Each row below holds a small network's activations on one input, seen along a few directions.
In each table, some parts of the input vary, and every possible input appears once, in random order.
A made-up example of a description, with smaller parts first: one of 4 places along a line, together with either a single point or (one of 2 separate values, together with one of 5 places around a ring) or one of 11 places around a ring.
Shared parts are said once, and a part with two or three values counts as separate values.

Table:
r1: -364 -153 274 -309 334 -57 197 94 215 282 129 179
r2: -314 -20 253 -422 46 49 -300 76 118 -71 12 74
r3: 108 -162 -95 436 31 151 401 -76 -23 113 -329 -76
r4: 143 -165 -666 318 -395 -119 -279 352 -77 -355 -424 -79
r5: -284 201 -11 -478 159 -213 -152 136 89 -24 43 30
r6: 165 94 -178 509 -236 -40 447 37 -215 234 -247 -133
r7: -339 57 -451 -487 -78 -425 -490 366 60 -54 35 74
r8: -153 188 261 172 -14 348 -426 31 -18 -233 -228 138
r9: 277 215 -241 446 -296 -137 74 27 -295 -235 -445 -265
r10: 224 18 592 52 196 447 89 -534 76 126 433 102
r11: 88 -83 409 -492 396 187 227 -339 158 293 660 128
r12: -282 -134 -220 -444 -211 -193 -452 331 159 -269 -44 153
r13: -425 85 80 -423 394 -180 303 186 122 343 241 174
r14: 85 9 -33 385 -173 38 -125 -79 -91 -224 -397 -165
r15: -222 63 385 219 259 354 121 4 134 92 -65 151
r16: 197 7 -677 380 -553 -330 -162 432 -251 -299 -365 -173
r17: 600 30 41 337 -170 41 445 -475 -261 196 233 -284
r18: -149 -78 -123 111 -170 12 -613 343 62 -368 -218 92
r19: 85 33 273 -569 444 -112 320 -303 48 330 727 80
r20: 560 -206 126 259 36 180 374 -612 -12 124 247 -202
What is each input in this table made of? -> one of 4 places along a line, together with one of 5 places along a line
The inputs of r3 and r13 match in every part but the place on the line of 5. If r14 is changed in the same way as r3 into r13, which row does it become? -> r5
Change only the place on the line of 5 in r10. List by row number the other rows that result. -> r11, r17, r19, r20
A walk changes only the place on the line of 4. It starts at r17 and steps to r6. List the rest of the walk in order. -> r9, r16
Change only the place on the line of 5 in r4. List by row number the other rows that result. -> r7, r12, r16, r18
